Each row below holds a small network's activations on one input, seen along a few directions.
Each table varies a few parts of the input and shows all the possible inputs, shuffled.
Descriptions start from the smaller parts, as in this example, which fits no table here: one of 8 places around a ring, together with either a single point or one of 11 places around a ring or (one of 3 separate values, together with one of 4 places along a line).
Shared parts are said once, and a part with two or three values counts as separate values.
In the rows, 128 means zero.

Other details of the inputs vary at random and push rows far along three fixed directions, the same in every table; ignore that.

Rows:
r1: [154 129 122 168 164 165 120 128 133 151 122 182 129 132]
r2: [151 141 148  90 139 139 151 163 131 142 169 155 131 146]
r3: [ 93 110 104 178 119 148 131  83 106 117 108 130 132 104]
r4: [ 89 115 106 165 117 136 107  78 107 133  88 137 137 118]
r5: [102 134 128  96  99 109 140 112 101 113 145 100 143 122]
r6: [ 98 157 129 116 112 104 143 123 110  99 135  96 135 132]
r7: [100  95 111 176 100 149 108 117 104 111  66 128 158 127]
r8: [139 118 127 161 153 158 109 133 139 166 118 190 124 133]
r9: [198  40  74 163 141 118 123 144 204 161  88  26 118 135]
r10: [154 155 160  93 153 131 128 165 134 125 154 154 121 130]
r11: [ 81 147 132 106 102 107 134 127 115 106 129 104 122 134]
r12: [ 83 112 106 176 122 132 121  83 115 126  93 142 141 132]
r13: [102 141 138 112 101  99 136 118 100 112 146  99 140 121]
r14: [180 109 106 104 148  71 154 151 206 154 140   9  86 147]
r15: [146 107 114 151 153 186 129 128 134 156 134 179 121 116]
r16: [159 125 122 152 150 166 111 120 135 152 110 188 118 126]
r17: [ 86 144 137 105 100  95 122 122 109 118 132 107 136 134]
r18: [ 94 154 134 112 105 106 140 120 117 101 132  99 133 141]
r19: [ 97 150 137 115 105  97 138 118 117 101 135 103 138 146]
r20: [139 147 163  84 146 130 125 167 140 136 144 160 115 141]
r21: [172 145 158 103 126 148 124 200 119 119 131 139 141 143]
r22: [ 95 124 135  98 109 106 145 116 111  98 146 106 144 119]
r23: [150 122 129 167 152 162 108 128 139 157 125 186 127 131]
r24: [152 110 129 159 161 175 120 127 130 147 129 179 114 114]
r25: [159 162 154  93 143 128 132 165 137 128 149 158 122 127]
r26: [151 138 149  93 134 133 142 167 130 146 175 156 131 137]
r27: [182 107 107 104 156  64 127 155 209 139 141   8  79 141]
r28: [156 149 158 103 137 128 140 167 127 143 168 154 124 135]
r29: [175  77  74 167 161 106 115 115 222 166 101  35  79 135]
r30: [113 132 143 116  83 116 125 151 104  86 109  91 155 142]
r31: [ 83 149 132 107 106 103 141 125 117 110 125 102 129 143]
r32: [155 144 164  91 147 134 140 162 131 130 158 154 119 127]
r33: [161 120 126 154 154 172 118 119 123 163 122 177 123 115]
r34: [165 151 152  88 134 132 143 159 123 138 153 156 114 130]
r35: [150 152 165  90 145 133 125 161 141 127 151 157 119 139]
r36: [ 96 149 140 111  99  99 121 117 108 108 138 105 140 132]
r37: [100 130 129  97 100 103 149 117 116 101 141 108 145 116]
r38: [161 165 153  92 142 134 123 161 123 140 153 148 120 133]
r39: [159 106 113 143 149 172 127 120 129 159 124 187 126 116]
r40: [101 151 134 122 107  90 132 125 107 102 144 103 142 129]
r41: [101 152 134 114 107  96 124 121 102 106 141 100 141 124]
r42: [ 93 121 100 181 125 145 118  86 108 111 103 130 133 107]
r43: [ 93 136 124 104 104 114 157 119 109 107 146 100 142 130]
r44: [158 116 128 155 155 166 127 124 137 151 117 186 125 108]
r45: [ 96 131 130 102  98 106 137 117 101 114 153 104 148 122]
r46: [157 162 157  88 135 136 120 157 130 142 150 151 118 142]
r47: [148 120 120 146 151 162 112 125 135 161 103 192 115 128]
r48: [106 120  98 173 122 131 117  78 103 114  93 139 138 107]
r49: [ 91  91 101 166 122 148 125  81 108 114 116 134 140 105]
r50: [137 148 158  87 142 136 123 170 136 135 150 157 106 143]
r51: [ 86 111 107 166 118 130 116  83 121 120  84 146 139 112]
r52: [ 93 143 140 110 107 105 126 119 114  91 138 102 126 131]
r53: [184  74  79 161 160  91 114 110 230 164  91  43  91 130]
r54: [ 98 109 107 183 123 136 136  79 106 120 107 135 145 118]
r55: [115  91 112 183 101 153 122 113  95 106  80 122 162 114]
Description of these inputs: one of 5 places along a line, together with either a single point or one of 10 places around a ring.
Question: The inputs of r8 and r26 match in every part but the place on the line of 5. If r47 is changed in the same way as r8 into r26, which row does it become?
Answer: r39
Question: Change only the place on the ring of 10 in r48. List by row number the other rows that result.
Answer: r1, r6, r10, r25, r27, r38, r40, r41, r42
Question: Which other rows agree with r24 in the place on the line of 5? List them by row number.
Answer: r3, r13, r14, r28, r32, r33, r34, r44, r54, r55

Rows:
r56: [111 190 157  74 170 143 162  98 107 161 231 232  99 107]
r57: [185 150 159  62 134 130 149 185 135 119 161 114 107 124]
r58: [133 126 115 139 112 119 144 121 113 109 127  88 140 119]
r59: [103 106 111 105 105 108 134 115 137 131 110 113 139 133]
r60: [115 139 134 130 128 104 123 103 132 115 108  99 127 142]
r61: [188  74 104 178 177 162 114 140 187 175 120 122 106 128]
r62: [125 131 113 138 106 122 142 121 112 122 121  89 130 130]
r63: [108 133 130 153 103 165 123 105  62 124 115 181 161 112]
r64: [ 99 108 115 118 109 115 137 122 133 130 117 105 135 142]
r65: [135 118 113 116  99 106 129 111 114 131 114 100 144 116]
r66: [ 83 119 130 138 120 177 137 109  93  94 108 189 143 107]
r67: [106 134 122 135 130  91 119 124 122 119 109 103 115 129]
r68: [112 138 133 141 111  94 125 113 139 116 112 110 118 130]
r69: [160 180 153  70 135 114 117 184 159 131 161 126 106 148]
r70: [166 169 163  68 147 110 123 173 148 129 158 124 104 167]
r71: [130 112 116 124 110  99 128 115 123 124 127 105 155 118]
r72: [114 140 140 137 118 100 125 106 140 119 109 102 125 134]
r73: [108 105 127 127 108 113 120 121 123 131 129  97 135 133]
r74: [130 112 122 132 125 117 139 120 124  93 131  94 137 105]
r75: [ 78 128 137 160 110 175 122 112  79 119 124 182 148 126]
r76: [102 142 122 131 133 100 115 121 126 122 109  98 124 124]
r77: [158 109 116 205 175 184  97 121 139 169  91 231 108 118]
r78: [ 70 132 125 151 111 177 139 113  89 118 112 190 147 135]
r79: [120 125 116 146 117 115 141 125 121 116 134  92 142 131]
r80: [181 110  98 171 185 148  92 135 199 184  97 126  98 123]
r81: [112 103 123 114 103 106 118 115 128 132 123 104 139 125]
r82: [128 120 118 147 123 112 144 125 122 103 140  91 151 120]
r83: [104 115 113 129 118 121 149 126 136 110 123 100 135 134]
r84: [201  76  98 176 174 148 113 136 178 187 118 126 122 128]
r85: [139 188 170  90 134 163 110 166 101 116 159 217 126 147]
r86: [164 136 169  61 138 129 138 188 147 120 169 118 103 131]
Question: What do these inputs look like to the network?
Answer: either a single point or one of 10 places around a ring or (one of 4 places along a line, together with one of 5 places along a line)
Question: Which of the alternatives is r67?
Answer: one of 10 places around a ring
Question: Change only the place on the line of 4 in r81. List by row number the other rows that result.
Answer: r59, r65, r71
Question: Change only the place on the line of 5 in r84. List by row number the other rows that result.
Answer: r71, r74, r79, r82
